Each row below holds a small network's activations on one record, seen along a few directions.
After each row come some of the record's fields: Y, H, Z, G, E, F, D.
Not every record has every field; a missing one is written missing.
Other fields move the rows too, some of them a lot.
Random noise pushes rows far along 11 fixed directions. That doesn't count. These rows show it; they differ only by the noise:
[ -47  216   -6   31  -49   27 -214  -18 -227 -214  184  130 -203  150
  131  172   41   52 -178  -89 -109    3   93   27  205  -12   70 -154
 -154 -213]
[-181  -83   95  115  243  -82  125  -73 -451 -263   45  310 -167  176
  549  373  361  147 -143   27  -80 -321 -251  507  395  522  665   28
 -121  139]
[ 111  381   88 -243 -308 -239 -275 -102  233  -43   81  253 -251  135
  426 -343 -416 -105   46 -337  -81   61   77 -103   67 -151 -419  207
  -80 -201]
[  77 -235   10   75 -285  -56 -180  185 -144  194  -71  165  140  -22
  318  -88  -62   39   95   89 -146  -51   26 -140  -50  -22 -247  -64
  199  111]
[ 325 -147   52 -280 -205  358  100   -5 -311  133 -156  459  131  179
  177   90   40 -231 -111  253 -220 -128   74  202 -208  -21   52 -226
  338  112]
[-225  100  -59  314 -154   82   94   40 -150 -171  440   29  204  326
  -30  716  162  432 -194  -41  -93  -39  399  -95   33  -27   78 -174
 -252 -114]
[   5  182   60  162 -224  154  214  -86  -17 -374  281  403  159  334
   70  406  192  299 -203 -278 -178 -295  286 -133  172  -39  374  -93
 -153   23]
[  92  368 -139 -412  131  288  180  -79  232 -155 -208   49  180    3
 -267 -336   82   23 -210 -113 -315  187   97   62   92  -28  121 -118
   -8 -461]
[ 194  315   27 -390  102  457   52 -248   -8 -419 -316   58  269  -41
 -364 -455  367   63 -178   11 -472  164   73  -60  217 -178  306  -64
  -28 -429]
[  73 -123   87   15   90  203 -177  -18  -67  -69 -196 -125  379 -177
 -358    9  308   35  130  241 -205   45  163   29  -91 -149  148  -50
  100  -88]
[ 148 -156  -10  154   49   57 -315  130 -158 -192 -171  423   77  -66
 -328  196  302 -129   -7 -334  -42 -565   77  123   18   46  523 -510
   72  216]
[  64  -42 -167 -195   85  -62  214  233  436  407 -116   20 -105 -161
  220   -6 -249 -340  -16  144  141   73 -138  384 -256   93  -44  -30
  389 -119]
[ 389  198  521  -56 -416  -88 -306 -408  460 -473 -110  248  -35 -155
  255 -522   28 -200  341 -163 -108 -152   -4 -321   90 -616   98  633
  114   56]

[  33  136    3 -239   93   74  -92  -26  -85   97 -151   30  185   76
 -219 -113 -174   13   29 -115 -196   60  133  110 -110  109 -171  -83
  -97  -83] | Y=y2, H=h1, Z=z3, G=missing, E=missing, F=f2, D=d3
[  18  123   75 -197   49  164  261 -260 -162 -298 -135  280  248  265
   52 -288  219  267  -86 -229 -320  -91   -7 -100  284  181  196   71
 -213   -4] | Y=missing, H=h3, Z=missing, G=missing, E=e1, F=missing, D=d2
[ -36  358   12 -244  160  350  592  -85  259   66  188 -107  163  108
  110  -77 -205  136 -140  322 -250  462  137  -15  131   42   71  373
   53 -406] | Y=missing, H=h1, Z=z1, G=missing, E=missing, F=missing, D=d3
[  80   40  -69   26 -359  -55  275  -53  144   37   85  186  -96  191
  301   47 -248   19  -38 -198   74 -177  -75 -116 -184 -120 -171    1
   10  174] | Y=y1, H=h1, Z=z2, G=missing, E=missing, F=f1, D=d3
[ -75 -202 -178   99 -107  118  515  258  183  415  111  -62  297  120
  353  134 -185  169  -89  275 -104  284  -46 -101 -125   84 -168   33
  205  -96] | Y=missing, H=h3, Z=missing, G=missing, E=e1, F=missing, D=d3
[  49  248 -164 -129   -7  144 -181  182 -307  -51  175  308 -219  197
 -231    2 -185  -71 -265 -376  -61  -92  226 -141  190  169  -67 -466
 -137  -45] | Y=y1, H=h2, Z=missing, G=g1, E=missing, F=missing, D=d2
[  -4 -118   12   23 -207    0  404  -84  151  139   15  -54   23   89
  351   40  -88   47   10  235   40   83 -182   19 -155 -112 -126  193
  171  114] | Y=missing, H=h1, Z=z1, G=missing, E=e1, F=f1, D=d2
[-173  291  134  -78  299   25  199 -135 -101 -259  185  -43   72   57
  -56   45  119  279  -91   47 -171   72  227  204  377  297  267  261
 -241  -80] | Y=y2, H=h2, Z=missing, G=g2, E=e2, F=missing, D=d2
[-125 -158  135  384   65  -90 -108  216 -393  101  220  204  189   79
  257   99  -90  327  180   28 -220 -110  181 -207  331  417   24  121
  -88  295] | Y=missing, H=h3, Z=missing, G=missing, E=e2, F=missing, D=d2
[ -32  357   29  -52 -139  226  395 -159  380 -139  178 -249  202   26
  -48  -11 -134  245 -120  218 -187  372  238 -197   -8 -312 -104  307
   -6 -321] | Y=y2, H=h1, Z=z3, G=missing, E=missing, F=f2, D=d3
[ 232   89   56  117 -488  175  -49    7   13 -123  222  198   34  164
   44  -80 -153   88  -71 -141 -154  -14  229 -557  -19 -384 -232 -106
   67    5] | Y=missing, H=h1, Z=z3, G=missing, E=e2, F=f2, D=d2
[ 167 -275   89 -207 -208  418  121  -15 -589   71 -227   -1  361    1
  273 -497  219  181   -9  646 -509  347   -6 -310  149    2 -246  131
  220   24] | Y=y1, H=h2, Z=missing, G=g1, E=e2, F=missing, D=d2
[ 205  189   75  -54 -253  -41 -136  -44  384  -17  225  221 -333  146
   74  153 -253 -349  -75 -252  261  -56   30 -107 -191 -354  -91  -13
   73  -82] | Y=missing, H=h3, Z=missing, G=missing, E=missing, F=missing, D=d2
[  86  422   61  -84 -250  -25  -73 -208   94 -181  275   72 -315  238
  -35   98 -356 -103  -65 -304  130   -1  188 -106 -117 -350 -255  -12
 -204  -79] | Y=y2, H=h1, Z=z1, G=missing, E=missing, F=f2, D=d3
[-106  -51   44  217  130  311  484  200   78   95  240 -135  411  -16
  -25  193   14  308  -31  332 -203  258  207 -224  161  137  196  232
  135  -83] | Y=missing, H=h3, Z=missing, G=missing, E=missing, F=missing, D=d3
[  96  132  118 -217  216  274    8 -191 -375 -271 -125  153   62   49
 -201 -105  267   28 -124   61 -258  -42  134  189  236  127  309  -32
 -103   -6] | Y=y2, H=h2, Z=missing, G=g2, E=e2, F=missing, D=d2
[-173  205   94  -75 -180  -15  243 -295 -108 -361  201  102  120  413
  370  131  233  472 -203 -145 -171   81   13 -150  270   63   -4  258
 -362 -156] | Y=missing, H=h3, Z=missing, G=missing, E=missing, F=missing, D=d2
[ 111  148 -102 -290 -256  149  517  -85  346   23   20  105   96  136
   73  -56  -76   44 -231  -30  -24   50   35  -52 -125 -148 -125   94
  107  -35] | Y=y1, H=h2, Z=missing, G=g2, E=missing, F=missing, D=d2
[  99 -179   -7  -91  127   35 -203  -39 -276   24 -469   46  280  -59
 -227 -332  158   -4  131 -103 -225 -123 -136   48  -59  112   74 -197
  -43  103] | Y=y2, H=h1, Z=z3, G=missing, E=missing, F=f1, D=d3
[-152  181   74   67  352  -77   15  -30 -188 -148  155   89 -249   45
  126  142  -11   -7  -49  -99   40  -71 -104  247  346  390  338  137
 -176  -12] | Y=missing, H=h3, Z=missing, G=missing, E=missing, F=missing, D=d3
[-165  282  -11  -43  332  -79   13  -90   17    0   90   16 -100  147
  -27  355 -111  -12   -5 -104  -16    1   60  499  -34  264  190   29
 -261 -150] | Y=missing, H=h1, Z=z2, G=missing, E=e2, F=f1, D=d3
[ -97  134 -222  209   69  247  242  390   80   15  390   -6  120   44
 -215  293   -1  236 -318   15  -51  122  380 -357  250  104  130 -307
   69 -198] | Y=missing, H=h3, Z=missing, G=missing, E=missing, F=missing, D=d2
[ -59  140  -22 -183  136   81 -172  -65 -225  -59   77  187  187  275
 -310  287  100   37  -73 -151 -105  -49  391  203  -37  131    3 -226
 -206  -80] | Y=missing, H=h2, Z=missing, G=g1, E=e1, F=missing, D=d2
[  94 -344   78  150 -169  285 -106  -85 -528   -7  -20 -124  -35   33
 -149  507  311 -142  -57  497   93  -62  -96  123 -301 -301   53 -249
  133  206] | Y=y1, H=h1, Z=z1, G=missing, E=missing, F=f1, D=d3
[ -63  -32  -79   58   64 -149 -304   17  -20  -57  -70 -107 -273 -142
  -68  138  120 -171  -30   21  223  -81 -129  237  -56  -86   14 -205
  -72  -48] | Y=y1, H=h3, Z=missing, G=missing, E=e2, F=missing, D=d3
[-160   37  -54 -166 -152 -358  -61 -214 -112   41  -80    5  -64  300
  338  -48  -76  201    4 -322   46  -54 -206  135  -95  155 -405   66
 -329    7] | Y=missing, H=h1, Z=z3, G=missing, E=missing, F=f1, D=d2
[-202  -62 -429 -296 -174   36  245 -141 -196  -59 -275   30  270  407
   -1  270  377  367 -435 -260  -97   -4 -167  232 -259   69 -204 -510
 -322 -268] | Y=missing, H=h3, Z=missing, G=missing, E=missing, F=missing, D=d3
[ 157 -144   39  193  -87  -44 -356  220   71  107  -69  -84  -58 -327
 -174 -271  -62 -173  183   48   67   10   60 -325  -26 -217 -224  -57
  220  106] | Y=missing, H=h3, Z=missing, G=missing, E=e2, F=missing, D=d2
[ 153 -163 -240 -164  -47  119   59   18  -17   26 -335  276  165   96
 -416    0  208 -131 -134 -397   57 -374 -117   85 -286   -5  120 -538
    7   92] | Y=missing, H=h3, Z=missing, G=missing, E=missing, F=missing, D=d3
[ 271  260  171 -270   32  192 -126 -330   71 -180 -112  201  -49   47
 -507  162   -6 -380   42  -88   36 -234  215  363 -338 -278  176 -129
  -23   38] | Y=y2, H=h1, Z=z2, G=missing, E=e2, F=f1, D=d3
[ -17 -248   23  199  154  136  291  327   47  234  -17   10  475 -227
   -8 -207   -1  258  158  257 -271   78  140 -315  244  272  199  200
  281  134] | Y=missing, H=h2, Z=missing, G=g2, E=missing, F=missing, D=d2
[ 126 -100   67   42 -316 -199 -300 -260  105 -109  -98   77  -16  129
 -261  391   65 -193  149 -248  337 -362   69  155 -544 -429 -145 -182
 -129  262] | Y=y1, H=h3, Z=missing, G=missing, E=missing, F=f1, D=d3

Which values does each new row have?
[  -1   71 -151 -130   71   36  149  -93  158  -62 -163    3 -102   21
  -70   68  173  -87 -158  -79   78  -68 -144  254 -127   -4  159 -190
   -7  -98] | Y=missing, H=h1, Z=z2, G=missing, E=e2, F=f1, D=d2
[  31  187  348 -140 -191  -16 -118 -423  -94 -138  123   73  478  343
 -266  414  -85  246  244  -59 -158 -102  567  126 -341 -152 -293  309
 -318  162] | Y=y2, H=h1, Z=z3, G=missing, E=missing, F=f2, D=d3
[ 241  272   90 -116 -103  125 -415  -35  130  -12  138  -12 -104  -65
 -456   -3 -252 -293   67  -59   46  113  436 -132 -199 -418 -273 -105
    8 -118] | Y=y1, H=h2, Z=missing, G=g2, E=e2, F=missing, D=d2
[  26 -260 -276 -344 -180  107  471  -39  -70  129 -343  184  209  259
  244  -43  276  114 -302  -81  -39  -65 -351  143 -241  141  -87 -310
   74   -5] | Y=missing, H=h3, Z=missing, G=missing, E=missing, F=missing, D=d2
[ 291  -21   62   -1 -125   51  -97  144  288  103  -38  298 -195 -125
   64  -58 -267 -425   20  -98  103 -167  -41  -28 -130 -174   80  -44
  342   83] | Y=missing, H=h3, Z=missing, G=missing, E=missing, F=missing, D=d3
[  37  -10   39  -87 -105   30   81 -270 -158 -204  -90   28  -90  124
  -11  125  216  -47  -89  -58  106 -148 -186  132 -151 -139   32  -31
 -136   88] | Y=y2, H=h3, Z=missing, G=missing, E=missing, F=missing, D=d3
[  37 -140 -115  114 -174  401  504  274  -43  -26   71   82  296  -66
   81 -222  178  310 -249  245 -318  125   67 -537  350   63  152   11
  316  -10] | Y=missing, H=h2, Z=missing, G=g1, E=missing, F=missing, D=d2
[  78  -35  -90 -196 -540   30  295 -153  189  -81 -113 -118  167   14
  256 -294  163  246 -171  203  -90  161  -58 -242 -124 -431 -432  153
   96  -57] | Y=y1, H=h2, Z=missing, G=g2, E=e2, F=missing, D=d2
[-150   -7 -106  375  -56 -556 -214  384  636  318  179  -58  -50 -129
   66 -123 -462   60  307 -550  271 -114   41 -353  -41   71 -248   73
  -41   59] | Y=missing, H=h1, Z=z3, G=missing, E=missing, F=f1, D=d2
[  79  -68  -62  299  -35  356  123  161   40 -244 -125  -20  354 -237
 -441 -150  321  255  -59   11 -324  -95  116 -455  214 -167  383 -208
   97   10] | Y=y1, H=h1, Z=z2, G=missing, E=e2, F=f1, D=d3
[-227   56  -42   75  122 -245 -304    5 -286  -38   -6 -179   11  -29
  -15 -136 -125  279   99 -128 -115   80   -2  -58  207  220 -237  -10
 -342  -39] | Y=y1, H=h3, Z=missing, G=missing, E=missing, F=missing, D=d3
[ -94  -93  168  197 -307  -91   74 -129 -156 -254  281   -6 -148  113
  379  211  204  175  -58  108  103  -74  -49 -218  166 -118   -1  276
  -76  179] | Y=y1, H=h2, Z=missing, G=g1, E=missing, F=missing, D=d2
[ -88  -48  104  144  237 -114 -462   67   83  -10   45 -522 -125 -368
 -342  -51   83 -223  224  291  195  266   70    3  -11 -225  -85  129
   22 -134] | Y=y1, H=h2, Z=missing, G=g1, E=e1, F=missing, D=d2
[ 182  179   20   20   64  461   89   70 -526 -171   53  355  -75  148
 -115 -134  -68   13 -257  -19 -349  -85  127 -210  359  142  350 -297
   25   17] | Y=y2, H=h1, Z=z3, G=missing, E=missing, F=f1, D=d3
[-207  -15   98  458  123 -331  -73  256   41  -83  387   19 -380 -151
  385  174 -137   46   38  -18  160 -145  -60  -20  460  229  304  196
   -1  192] | Y=y1, H=h2, Z=missing, G=g2, E=e1, F=missing, D=d2
[   7  134  153  108  -84  -10   -3 -328   86 -274  -33 -102   85   55
 -166  -56   21  126  171 -180  -55  -50  -27 -163  -99 -262   76  210
 -262   21] | Y=y2, H=h1, Z=z2, G=missing, E=missing, F=f1, D=d3
